A small network was trained on made-up records. Each row is its average activation on records with the value named, seen along a few directions.
Values that are neighbours, or in one group, have similar rows; names and order tell nothing.
(in the rows, 500 means zero)
Random noise pushes rows far along 17 fixed directions. That doesn't count. These rows show it; they differ only by the noise:
[483 582 586 682 644 537 376 512 236 501 437 528 435 558 598 575 508 529
 641 521 447 480 469 540 565 448 524 458 551]
[530 405 599 443 466 429 402 377 493 546 613 515 515 347 514 508 409 657
 419 537 449 351 692 478 494 616 629 607 411]
[538 495 347 551 618 692 619 594 596 467 462 454 411 583 317 538 532 343
 492 562 502 700 359 643 566 539 304 271 705]
[649 245 481 462 660 381 393 442 531 390 557 461 408 632 495 566 408 386
 586 475 680 493 350 393 560 535 431 419 764]
[454 434 497 397 427 526 575 641 686 293 294 381 379 552 635 410 475 552
 590 435 517 639 495 590 514 437 408 604 448]
[455 633 374 435 350 521 323 564 319 448 424 237 482 658 568 493 546 401
 581 444 558 530 322 200 669 457 295 439 614]
[620 548 653 484 575 572 386 441 404 437 538 398 517 597 566 330 630 542
 624 417 375 388 489 340 491 518 514 703 592]
[635 559 597 593 658 558 516 524 410 498 546 446 563 582 560 413 499 443
 475 484 563 553 557 529 444 674 586 523 581]
[562 505 496 489 524 399 461 703 396 466 304 466 352 457 458 591 508 645
 588 332 382 453 599 383 709 304 261 472 648]
[332 480 530 507 487 499 365 422 471 460 490 521 366 422 475 327 660 605
 573 343 343 380 613 573 577 505 511 392 587]
[423 396 537 650 529 290 547 423 420 344 517 557 514 483 710 642 465 635
 505 579 610 490 676 557 466 632 638 481 417]
[539 356 444 514 561 595 345 351 696 336 485 491 399 580 419 320 574 423
 637 436 484 548 534 604 413 523 563 370 505]
[626 459 596 504 637 458 627 529 358 514 553 491 633 401 703 560 420 613
 387 567 554 364 621 429 479 573 526 591 441]
[462 743 629 589 339 432 538 612 366 510 419 592 549 367 448 474 562 527
 498 320 486 682 624 604 387 602 470 644 337]
[364 481 430 644 494 497 407 514 380 491 476 598 434 354 502 569 530 505
 480 497 564 551 387 596 443 620 500 347 391]
[567 454 538 625 539 420 307 470 463 407 418 571 412 510 511 410 513 435
 628 310 590 590 532 510 453 477 502 362 506]
[329 402 435 379 427 428 346 463 509 417 529 385 423 549 499 476 526 510
 530 462 548 409 483 526 510 648 595 532 526]
[726 280 547 391 720 522 638 527 565 441 518 407 462 401 551 563 305 648
 411 585 509 443 684 500 629 633 405 523 666]
[709 437 327 464 919 673 489 549 472 466 377 496 538 488 528 410 411 595
 659 506 530 428 504 473 437 575 522 339 503]


VAS, 9 values:
regok: [559 598 446 466 637 441 479 562 547 483 410 521 545 642 427 454 505 587
 668 455 429 458 609 466 429 505 684 653 502]
papat: [438 486 556 564 459 484 391 624 544 547 325 458 385 443 653 346 436 562
 392 369 502 460 729 579 580 410 700 407 414]
pabe: [449 539 605 465 482 518 689 529 577 584 516 513 482 474 456 383 562 546
 403 413 416 518 678 624 580 531 503 511 662]
sikap: [634 491 334 528 762 412 579 642 628 573 430 526 579 578 561 371 488 726
 532 442 532 450 512 230 485 553 634 421 636]
tefip: [449 546 389 498 386 390 498 614 522 516 389 475 442 490 531 456 467 477
 471 395 616 613 434 378 585 447 386 327 527]
rim: [416 490 527 487 422 461 542 577 548 489 511 484 470 437 596 451 561 594
 439 485 511 509 250 340 474 620 526 725 505]
dizi: [447 699 513 466 438 366 720 501 556 556 530 613 587 498 407 469 629 727
 592 463 311 494 562 371 524 449 442 632 592]
sota: [496 509 594 550 301 421 679 469 658 455 425 647 467 328 497 536 440 584
 455 507 496 699 603 611 450 470 463 595 298]
mus: [590 494 644 472 495 378 780 542 507 459 557 454 590 516 563 581 482 545
 399 494 558 582 611 451 554 630 426 695 679]
The values of VAS form 3 separate groups.
- List the group mates of dizi, in the order listed. => tefip, sota
- List the group mates of regok, in the order listed. => papat, rim

MISU, 12 values:
lozo: [438 546 513 509 230 290 462 481 536 490 469 632 497 457 512 472 556 527
 527 371 507 494 465 364 423 324 465 556 313]
fusu: [667 513 653 397 601 551 564 403 443 451 514 489 616 673 545 487 427 359
 673 491 570 534 506 559 465 432 481 619 588]
gudu: [522 562 623 518 569 660 613 520 561 535 554 499 468 600 403 555 413 299
 510 597 484 714 478 782 540 435 401 504 634]
rasev: [540 589 601 495 490 852 487 352 533 475 549 505 437 376 332 351 602 488
 577 569 247 568 411 620 480 550 352 550 431]
rasus: [282 448 507 475 411 580 432 491 382 503 600 330 406 570 449 702 573 497
 439 666 423 352 388 614 601 605 534 644 592]
zufa: [565 496 344 328 641 709 573 652 371 454 413 297 487 540 354 672 462 414
 503 579 463 496 362 496 625 589 303 588 620]
suniz: [563 277 361 462 604 416 452 750 568 486 436 452 439 449 573 385 611 381
 319 320 704 334 292 331 436 468 427 316 527]
vepa: [541 332 437 521 636 594 496 537 612 576 607 445 442 585 277 596 584 390
 323 572 462 428 511 684 433 597 643 421 591]
zani: [266 641 586 367 372 445 364 455 243 345 545 285 551 775 559 561 630 359
 661 464 492 399 518 594 559 578 533 763 619]
zetef: [458 355 401 412 502 490 622 629 701 569 555 558 452 319 413 480 494 546
 297 471 508 448 457 539 475 522 440 422 526]
dofir: [682 414 496 674 428 653 193 795 619 554 330 291 302 526 435 461 495 424
 236 456 438 536 608 518 511 441 625 494 371]
pem: [581 528 571 462 517 556 584 453 349 508 463 493 581 348 567 538 482 550
 433 495 365 312 795 462 594 328 400 509 445]
The values of MISU form 4 separate groups.
- List the group mates of zani, in the order listed. => gudu, zetef
- List the group mates of suniz, in the order listed. => lozo, rasev
- List the group mates of vepa, in the order listed. => fusu, rasus
